Each row below is a small network's average activation on inputs in which a field has the value named, seen along a few directions.
Values that are neighbours, or in one group, have similar rows; names and order tell nothing.
In the rows, 500 means zero.
Strong random noise was added to every row along 3 fixed directions; ignore it. To show where, here is one row again and again, with new noise each time:
[466,496,548,285,463,665,631,376,505,645,607,743,505,632,351,473,582,689,149]
[336,625,766,385,415,322,435,323,383,451,449,615,512,392,505,563,287,547,503]
[404,420,383,508,434,474,508,325,648,543,565,687,374,608,449,315,347,521,371]
[729,439,203,665,631,443,192,483,742,466,402,382,312,440,597,193,409,351,700]
[656,551,475,469,590,488,303,469,547,501,418,456,445,411,533,396,490,486,559]


Values of E:
e3: [159,409,358,773,405,455,625,511,438,573,527,534,394,606,701,524,235,424,551]
e9: [564,500,466,497,338,494,625,482,593,392,516,506,529,503,368,517,570,558,475]
e8: [514,353,339,661,347,320,582,452,713,225,677,485,387,547,452,396,345,301,712]
e7: [145,652,840,378,301,432,669,465,148,606,466,545,733,495,503,859,308,710,379]
e2: [343,447,612,663,567,374,404,697,400,486,417,340,535,523,677,670,470,419,710]
e4: [120,329,542,563,500,485,788,498,534,509,642,728,436,689,405,564,519,456,333]
e10: [427,451,411,414,381,653,666,355,580,623,623,762,425,669,407,388,512,643,199]
e6: [534,458,302,535,363,529,555,359,597,354,524,517,454,515,505,372,490,446,502]
e5: [517,360,516,464,511,429,618,584,574,448,646,533,573,642,375,472,686,441,545]
e1: [343,528,489,549,521,529,604,424,468,671,522,568,548,481,456,488,303,504,341]
The values of E form a ring.
Q: Which values are neighbours of e2? Give them in the order they are listed.
A: e3, e4
Q: Which values are neighbours of e9? Give them in the order they are listed.
A: e8, e6

Values of Y:
y10: [680,636,508,646,709,347,244,756,341,374,200,26,639,183,679,641,539,323,970]
y7: [825,447,512,374,628,699,503,749,532,569,590,359,650,601,380,582,889,571,444]
y8: [820,580,638,335,682,533,372,651,419,421,477,367,552,368,490,554,804,471,645]
y6: [571,583,486,421,360,547,544,327,595,464,499,627,446,439,380,426,456,597,354]
y1: [722,529,449,494,493,456,398,471,589,247,427,393,467,369,501,416,655,396,682]
y2: [422,578,795,496,560,400,496,640,300,370,450,390,586,392,597,766,578,424,683]
y3: [698,716,675,309,588,519,234,476,330,470,317,370,564,264,583,581,534,573,570]
y9: [233,620,750,450,349,359,556,308,333,618,552,664,570,455,519,565,131,566,406]
y5: [557,556,611,351,648,753,526,713,278,726,454,455,607,565,550,703,797,689,336]
y4: [573,704,730,429,672,577,366,610,276,616,327,357,618,290,585,689,555,551,508]
The values of Y form a ring.
Q: A walk along Y starts at y2 and steps to its neighbour y10. Put y6, y3, y9, y4 in the order it reaches them.
A: y4, y9, y3, y6
Q: What is the length, in steps, of the shortest route from y5 to y7?
A: 3
